Each row below holds a small network's activations on one input, seen along a few directions.
Each table varies a few parts of the input and shows all the possible inputs, shuffled.
A made-up example of a description, with smaller parts first: one of 3 separate values, together with either a single point or one of 11 places along a line or (one of 4 places along a line, together with one of 8 places around a ring).
Shared parts are said once, and a part with two or three values counts as separate values.

Other details of the inputs shift rows strongly along two fixed directions, in all tables alike. That doesn't count.

Rows:
x1: [ 63  35 -43 -35 -71  19  30   5 -87   7 -61]
x2: [ -4  50 -10  24 -14 -16  -1 -18 -41 -14 -10]
x3: [ 27 -52  26   3 -20  27   9  25  37  23  20]
x4: [  9 -33  17  -6  15  13  18   1  64  20  12]
x5: [ 18 -32   9 -13 -36  10  10  17 -17  -1 -12]
x6: [ 48 -23   6 -10 -36  37  19   7  22  52  -4]
x7: [ 42 -26  -1 -16 -56  20  17  22 -42  18  -9]
x8: [-29  41 -12  34 -12 -14 -34  -8 -67 -20  11]
x9: [-34  32 -16   7  53 -19 -20 -13  21 -17  18]
x10: [-27  64 -18  21  27 -26 -23 -16 -21 -18   4]
x11: [  4 -35  18 -14  12  10  18   3  65   7   0]
x12: [-1 -2 11  7 25 26 -7 -2 58 28 17]
x13: [-13  21 -18  -6  -8 -29   0 -11 -64 -26 -21]
x14: [ 34  18 -19 -40 -35  14  17   4 -55   5 -52]
x15: [-52  29  -4  38  46 -27 -43 -19   0 -13  33]
x16: [ 29 -41  28   4 -13  23  21  15  45  30   8]
x17: [-17 -52  25 -20  18   6  -3  18  40 -10  14]
x18: [-24 -19  11 -14  41  -9  -3  -8  48 -16   5]
x19: [-42   9  -3  19  43 -32 -19 -11  12 -18  28]
x20: [-33  17  -8  17  19 -32  -7 -13 -15 -36  -1]
Description of these inputs: one of 4 places along a line, together with one of 5 places along a line.
Which other rows does x9 become when the place on the line of 4 takes its other values? List them by row number. -> x4, x7, x19

Rows:
x21: [-29  50 -10  20  16  -9 -25  -9 -52 -22  -6]
x22: [-44  29  -9  26  47 -11 -36 -23  14 -10  44]
x23: [-30  57 -10  37  28 -27 -32  -6 -39 -40   3]
x24: [ 10 -63  14 -20 -11  18   4  23  13  17  10]
x25: [ 32 -44  11 -32 -11  37  24  28  71  22   0]
x26: [ 55   6  -9 -41 -55  10  33  11 -38  12 -37]
x27: [ 16  18 -20  -4 -29 -26  21 -11 -67 -27 -41]
x28: [-39  18   1  39  49 -29 -16 -12  50   6  46]
x29: [  6   4 -19  -6 -39 -23  -3  14 -80 -19  -2]
x30: [ 25 -19   2 -24 -35  11  37  -2 -32   7 -40]
x31: [-47   5   6  -7  69 -21 -20 -18  46 -20  18]
x32: [-46  11   4  15  72   0 -28   0  38 -10  32]
x33: [ 20  36 -29  -5 -40  -4  -4  -1 -55 -20 -38]
x34: [ 24 -39  13   2   1  31  19   6  63  59  18]
x35: [ 10  13 -13 -17 -30  17   3   0 -26   0 -33]
x36: [ 17 -39   8 -24   4  -3  38  11  32   2  -5]
x37: [ 44  13  -7 -10 -36  24  22  26 -37  17 -14]
x38: [ 26  41 -20  33 -43 -14   3 -10 -57  14 -17]
x39: [ 47 -34  22 -28 -27  19  26  10  36  16 -27]
x40: [-43  24   9  31  31  -7 -34 -24  14 -11  33]
x41: [  8  14   3 -20 -19   0   6 -10 -28  -3 -33]
x42: [-27  -7  20  30  28  -1  -9 -14  56  24  25]
x43: [-5 13  1 18  9  0 -9 -3 19  2 39]
x44: [-12  62 -19  39 -11 -25 -32 -23 -59 -26  10]
x45: [-41 -15   8  22  24 -34 -33   1  -4 -38  23]
x46: [  4 -34   3 -26  19  32   4  11  66  16   1]
x47: [ 22 -50   7 -34   2  18  39   5  27  18 -16]
x48: [  1 -69  33 -13 -14  20   2  20  27  14   7]
The inputs of x23 and x37 match in every part but one. If x44 is changed in the same way as x23 into x37, which row does it become? -> x43
What is each input in this table made of? -> one of 4 separate values, together with either a single point or one of 6 places along a line
Which other rows does x46 become when the place on the line of 6 takes its other values? List them by row number. -> x22, x31, x32, x34, x47
Which other rows does x30 become when the choice among 4 separate values takes its other values? List them by row number. -> x27, x36, x47

Rows:
x49: [ 29  -4  -5  -6 -26  28   6   9  -1  21   3]
x50: [ 18   0 -12   6 -27   3  11   3 -22  15   1]
x51: [  7 -25  15   7  -1  31  -5  10  37  21   6]
x52: [ 18  12   0   9 -16  16  -5   9  -2   9   6]
x53: [ -7  -8  -4 -15  17  -5   5   4   0 -15  -3]
x54: [ 13 -27   8 -19  -8  11  13   4   7   0 -22]
x55: [-28  46  -9  20  44 -21 -12 -19  27 -13   8]
x56: [  6 -14   0 -11 -17 -12   8   6  -1 -11  -9]
x57: [ 18   4   5   9 -27  11   6  -5 -19  11  -3]
x58: [-27  26  -9  23   8 -24 -16 -13 -25  -4  12]
x59: [  5 -39  18 -19   0  11   7   0  38  -1 -12]
x60: [ -9   3 -16 -10 -11 -20   1  -6 -25 -19  -7]
x61: [ 26  -8   7   2 -27  32   3   5   2  22  -5]
x62: [-32  33 -25  -5  14 -36 -19 -17 -40 -41  -6]
x63: [-23  62 -28  14  25 -22  -9 -25 -20 -17  -3]
x64: [ -4 -17   0 -17 -13  -7   6   0  -5  -2  -9]
x65: [  0  39 -22  14 -16 -14  -7 -12 -53  -9   6]
x66: [ 25  26 -12  -9 -19  14  19  -8 -11  24 -25]
x67: [ 24 -18  10  10 -21   9  14  14  17  23   6]
x68: [ -3 -29  31  10  29  14  -7  11  78  13  36]
x69: [ -4  26  -9   8 -10   6 -16  -4 -26   7   5]
x70: [ -9 -13   2 -14  17   0   6   9   5 -14   4]
x71: [  6   0  -1 -12   2  -8   7   9 -15 -16 -14]
x72: [ 17 -22  12 -17  -6  11  18  21   6  -1  -9]
x73: [-28 -27  20  -5  44 -16 -12   2  70 -21  17]
x74: [-46 -18  13   7  39 -24 -17 -13  41 -29  15]
x75: [  2 -31  11 -26   0   6   6   3  28   4  -8]
x76: [ 36 -25  18  -6 -28  34  12   7  13  28  -4]
x77: [ 15  -2   0  13 -28   5   8  -1 -21  14  -8]
x78: [ 14  -4 -14 -23 -15   0  12   3 -24  -8 -19]
x79: [ -8 -16  20   8  15   8  -4  -2  42  17  29]
x80: [ 44  -4   6   0 -44  18  19  12 -12  22  -2]
x81: [-10  35  -7  11  19  -3   0 -21  11   0  -9]
x82: [-19 -12  10 -11  22  -2   1   7   7  -9   3]
x83: [ 14  -4  -9   8  -8  -3  10  -1 -10  15   6]
x84: [ -6 -18   9 -11  21  -8   1   7  29 -16  -2]
x85: [-38  25  -4  29  37 -16 -35   0  17 -19  26]
x86: [  1  22 -14   5 -19   9 -13   4 -36  11  -6]
x87: [ 26 -11   9  -9 -24  24   6   7   1  28   2]
x88: [  4 -23   3   2   8  24  -5  13  42  17  19]
x89: [ 23 -13   4   9 -22   8  15  -1 -11  22  -9]
x90: [-21  24 -17 -10   6 -24 -10 -10 -46 -25 -17]
x91: [-22  -1   6  -1  20  -8  -3  -1 -11 -23  -6]
x92: [ -4   2  -2  -9   1  -5   2  -1 -28 -17 -21]
x93: [-23   1   8  30  39 -24 -12  -5  32  -4  28]
x94: [-11   9  -7 -13   5 -12   0   0 -33 -15 -15]
x95: [  8  25 -17  11 -24 -14   3  -9 -59  10 -11]
x96: [-17  12  -3  12  23  -5 -18  -8  10  -7  26]
The inputs of x79 and x57 match in every part but one. If x87 is changed in the same way as x79 into x57, which row does it become? -> x76
What is each input in this table made of? -> one of 4 separate values, together with either a single point or one of 5 places along a line or one of 6 places along a line
Start at x74 and move only the place on the line of 5, one step at a time. The first step leads to x59. Which rows follow, in order? -> x54, x92, x91
Which other rows agree with x71 in the choice among 4 separate values? List them by row number. -> x52, x55, x56, x67, x68, x72, x73, x80, x84, x85, x93
Which other rows agree with x53 in the choice among 4 separate values? List them by row number. -> x49, x50, x60, x62, x63, x65, x70, x78, x83, x88, x96
